These are the activations of a small neural network, seen along a few directions. Each row is one input.
In each table, some parts of the input vary, and every possible input appears once, in random order.
Descriptions start from the smaller parts, as in this example, which fits no table here: ring(8) and (point or (values(2) and line(4)) or ring(11)).
Shared parts are said once, and a part with two or three values counts as separate values.
In the rows, zero is written as 128.

Table:
x1: [150 121 127  88  92  38 128 117  49 176 107  84 187 134 133 140 136 163
 189  83]
x2: [146 112 126 106 105  70 173 121  76 147 124  97 188 162 134 149 123 147
 170  90]
x3: [152 140 131  83  91  31  92 112  40 198  94  81 181 104 132 129 136 179
 197  92]
x4: [110 150 127 136 147 196  97 144 199  93 144 167  76 113 126 101 149  99
  75 161]
x5: [102 122 129 203 183 248 154 142 234  57 159 183  49 135 125 121  98  78
  45 185]
x6: [127  45 111 160 107  53 199 120  43 138 149  88 172 179 133 188  94 113
 176  73]
x7: [131 219 146  78 134 164  11 127 172 157  88 152  89  43 117  65 170 163
 110 176]
x8: [124  45 115 200 140 114 235 123  96 103 157 107 149 193 137 189  66 100
 139  99]
x9: [106 129 120 163 147 189  95 145 191  91 155 165  62 111 130 107 135  89
  75 157]
x10: [130 201 143  80 134 169  47 134 178 135 103 155  96  74 120  74 172 148
 101 165]
x11: [125 188 146 100 151 203 111 132 201 106 115 166 106 110 116  95 150 134
  87 175]
x12: [131  64 115 138 105  61 193 120  56 137 141  92 180 177 132 179 107 122
 172  79]
Describe the family of inputs behind these rows. -> values(2) and line(6)
Changing only the values(2) part turns x5 into x8. The same change can be made to x11. Which row results? -> x2
Change only the values(2) part in x10. List by row number the other rows that result. -> x1
Change only the values(2) part in x6. List by row number the other rows that result. -> x9
